A small network was shown many inputs. Here are its activations along a few directions, one row for each input.
In each table, some parts of the input vary, and every possible input appears once, in random order.
Descriptions start from the smaller parts, as in this example, which fits no table here: one of 3 separate values, together with either a single point or one of 11 places around a ring or (one of 4 places along a line, together with one of 5 places around a ring).
Shared parts are said once, and a part with two or three values counts as separate values.
(in the rows, 128 means zero)

Other details of the inputs vary at random and push rows far along two fixed directions, the same in every table; ignore that.
These rows show it; all are for the same input, with only those details redrawn:
[129 146 128 121 136 115 118 108 129 158 160 104 113 174 150  87]
[116  99 105 131 104 137 132 147 150 111 132 117 132 101  99 184]
[115 100 105 130 104 138 132 148 150 111 132 117 132 100  98 183]
[132 155 127  96 155 133 130 131  92 128 103 128 152 114 166 122]
[130 146 128 121 138 115 117 109 130 158 160 104 113 174 150  87]
[129 146 128 121 136 115 117 108 130 158 159 104 113 174 150  87]
[129 146 129 121 136 116 117 108 130 158 160 104 113 174 150  87]
[125 130 127 148 115 101 107  90 170 184 213  81  76 225 127  66]

A family of inputs:
R1: [126 140 129 123 138 134 130 119 125 131 125 146 118 140 138 107]
R2: [123 140 131 128 136 127 118 131 117 147 127 151 125 141 135 111]
R3: [159 150 151 159 134 103 123 104 135 160 139 110 117 170 125  68]
R4: [116  99 121 142  95 135 128 155 148 111 132 151 122 100  91 184]
R5: [135 156 134 130 129 118 123 100 132 144 161 112 104 173 151  82]
R6: [127 140 124 114 136 127 125 125 119 138 134 115 132 138 146 118]
R7: [119 102 114 139  97 142 139 147 152  99 128 143 124  98  90 181]
R8: [123 137 139 115 131 122 121 127 117 132 139 126 128 139 153 121]
R9: [108  84 125 153  85 126 117 147 170 123 173 127 103 131  87 170]
R10: [109  87  99 155  94 132 131 138 181 130 155 132 102 130  68 158]
R11: [143  93 130 146 105 132 143 134 142  92 108 112 145  88  85 175]
R12: [136  87 116 180 102 122 133 135 177 124 131 116 119 119  53 150]
R13: [104  74 121 153  91 133 123 142 172 113 165 135  96 128  87 170]
R14: [124 149 133 108 157 133 128 135  90 135  94 167 142 116 157 109]
R15: [101  78 109 147  94 128 124 139 173 125 162 119 104 129  86 167]
R16: [121 135 135  90 153 148 137 146  82  91  73 160 160  74 168 157]
R17: [120 138 132  98 155 147 128 163  78 106  73 170 172  71 157 155]
R18: [149 141 137 108 159 140 144 141  80 105  49 134 192  63 136 147]
R19: [115 101 100 156  88 131 127 133 178 129 161 113 108 128  77 162]
R20: [158 155 149 132 161 126 139 120  98 120  78 139 149 113 139  93]
R21: [136  79 124 162 101 125 138 121 170 109 135 103 119 117  68 161]
R22: [124 134 137 126 137 128 126 124 119 133 128 155 111 141 141 110]
R23: [129 146 125 122 136 132 132 115 125 126 128 129 118 135 144 109]
R24: [133 148 136 119 131 112 119 108 128 151 164 103 109 173 155  92]
R25: [130 161 122 104 157 138 136 126  97 127  95 141 147 110 159 109]
R26: [134 153 135 131 134 115 119 108 133 160 157 129 108 175 144  81]
R27: [128 150 146  97 147 131 128 127  89 116 108 140 143 119 178 122]
R28: [110  92 103 129 106 139 139 147 151 107 129 120 130  97  98 182]
R29: [117  96 124 141  94 139 132 151 146 101 132 151 118 100  93 185]
R30: [129 151 126 132 139 118 117 109 134 168 152 131 112 177 138  75]
R31: [125 138 152 128 132 117 112 112 124 146 165 130 104 177 160  86]
R32: [162 159 153 133 152 123 138 121  96 119  82 135 153 113 143  98]
R33: [119 135 130 117 138 125 117 128 118 139 134 129 131 140 148 117]
R34: [113 128 133 122 141 129 117 132 118 138 133 145 125 140 144 109]
R35: [114  93 112 129 103 142 140 142 150  96 129 122 122  97 104 187]
R36: [130 142 134 114 130 127 129 118 118 121 137 114 123 140 154 122]
R37: [149 140 140 118 163 125 139 116  96 131  84 121 163 113 140 101]
R38: [154 135 145 134 136 115 130 112 119 134 118 106 141 132 128 108]
R39: [137 160 124  97 147 146 141 147  83  96  69 151 170  65 159 158]
R40: [153 151 137 124 158 141 144 152  82 106  39 153 188  57 128 143]
- What is each input in this table made of? => one of 5 places around a ring, together with either one of 2 separate values or one of 6 places around a ring
- Changing only the place on the ring of 5 turns R13 into R31. The same change can be made to R21. Which row results? => R11
- Change only the place on the ring of 5 in R32. List by row number the other rows that result. => R3, R12, R20, R40
- Change only the place on the ring of 6 in R34. List by row number the other rows that result. => R10, R14, R15, R25, R28

A family of inputs:
R41: [125 160 126  95 178 140 127 142  77 144  84 160 160 116 176 103]
R42: [124 113 109 148  92 118 123 108 178 137 184  79  96 164 103 137]
R43: [133 162 114 110 150 129 132 108 115 149 138 122 134 154 164  93]
R44: [119 127 116 128 132 120 118 119 141 163 159 108 126 164 127 110]
R45: [105  88 123 151  86 137 116 161 163 118 149 149 112 113  77 171]
R46: [169 158 161 163 161  93 117  80 124 182 136 101 124 195 135  21]
R47: [108  88 126 141  81 137 130 139 162  94 145 136 101 109  88 179]
R48: [103  96  85 122 109 163 149 174 140  83  86 162 145  43  86 222]
R49: [123  98 116 148  98 111 116 120 170 148 185  77 104 162  97 136]
R50: [115  86 144 149  92 112 107 124 170 141 186 116  81 171  92 128]
R51: [119 101 135  99 128 148 142 171  95  63  63 146 178  29 129 212]
R52: [176 184 149 126 181 126 152 109  74 122  48 142 173 108 162  81]
R53: [138 154 149 113 145 120 125 102 109 123 139 118 118 152 174  95]
R54: [134 177 140  98 160 139 138 135  75 124  91 176 140 112 184 103]
- Changing only one part turns R44 into R43. The same change can be made to R46. Which row results? => R52
- What is each input in this table made of? => one of 2 separate values, together with either a single point or one of 6 places around a ring

A family of inputs:
R55: [152 142 143 120 151 127 139 124  98 116  83 120 163 100 139 123]
R56: [146 155 134 119 149 120 129 111 111 142 118 107 140 141 150  94]
R57: [147 144 139 128 155 130 136 132 100 126  78 147 158 102 130 113]
R58: [118  95 125 153  93 129 126 133 167 120 159 130 101 134  91 155]
R59: [116 151 126  95 147 127 118 123 104 144 139 123 130 147 175 109]
R60: [133 115 125 143 123 135 137 146 131 112  98 147 142  90  98 155]
R61: [114 132 141 139 123 105 100 101 151 177 207 116  76 219 148  63]
R62: [113 143 129 100 147 139 124 146  94 126 105 164 143 108 161 134]
R63: [137 112 133 143 120 134 138 144 128 104  98 141 142  90 102 159]
R64: [106  97 103 142  97 131 125 136 168 130 163 123 103 135  93 158]
R65: [137 155 131 119 148 125 127 116 111 144 121 130 132 144 150  93]
R66: [120 117 112 116 117 142 137 142 130 103 117 124 138  93 121 174]
R67: [113  93 122 156  85 112 115 110 188 145 210  94  73 187  97 127]
R68: [125  93 123 152  92 125 131 127 168 114 158 105 109 129  88 160]
R69: [130 154 139 119 147 127 124 120 109 139 123 149 124 143 156  93]
R70: [137 112 128 134 118 134 140 141 128  98 101 121 148  87 107 168]
R71: [135 112 115 141 125 135 139 142 135 115  96 127 151  89  92 157]
R72: [153 147 151 137 152 116 128 112 109 141 108 127 139 140 137  83]
R73: [131 116 114 135 123 138 138 146 133 112 100 133 148  88 101 160]
R74: [121 113 124 121 114 140 136 144 128  94 116 131 137  92 123 175]
R75: [110  94 109 158  82 111 113 107 199 157 223  82  69 198  91 122]
R76: [111  99 106 147  96 131 128 133 170 127 159 121 103 133  90 156]
R77: [125 139 137 107 142 139 130 139  97 112 102 156 143 105 154 136]
R78: [123 152 135 114 148 128 122 124 107 142 126 151 123 146 159  96]
R79: [129 117 115 122 117 138 139 142 129 103 109 120 146  90 113 173]
R80: [118 144 139 107 139 119 113 114 115 149 158 120 113 169 172  95]
R81: [137 148 136 117 147 136 134 135  98 120  89 157 149 104 143 123]
R82: [140 112 118 134 122 133 140 138 133 107 101 108 157  88  98 165]
R83: [140 148 149 134 142 115 122 107 120 148 140 129 113 166 148  77]
R84: [124 188 142  87 178 119 110 106  80 174 136 138 127 182 211  44]
- What is each input in this table made of? => one of 5 places around a ring, together with one of 6 places along a line
- Changing only the place on the ring of 5 turns R60 into R56. The same change can be made to R78. Which row results? => R75
- Change only the place on the line of 6 in R61. List by row number the other rows that result. => R58, R63, R72, R77, R83
- Change only the place on the ring of 5 in R84. List by row number the other rows that result. => R59, R61, R62, R80
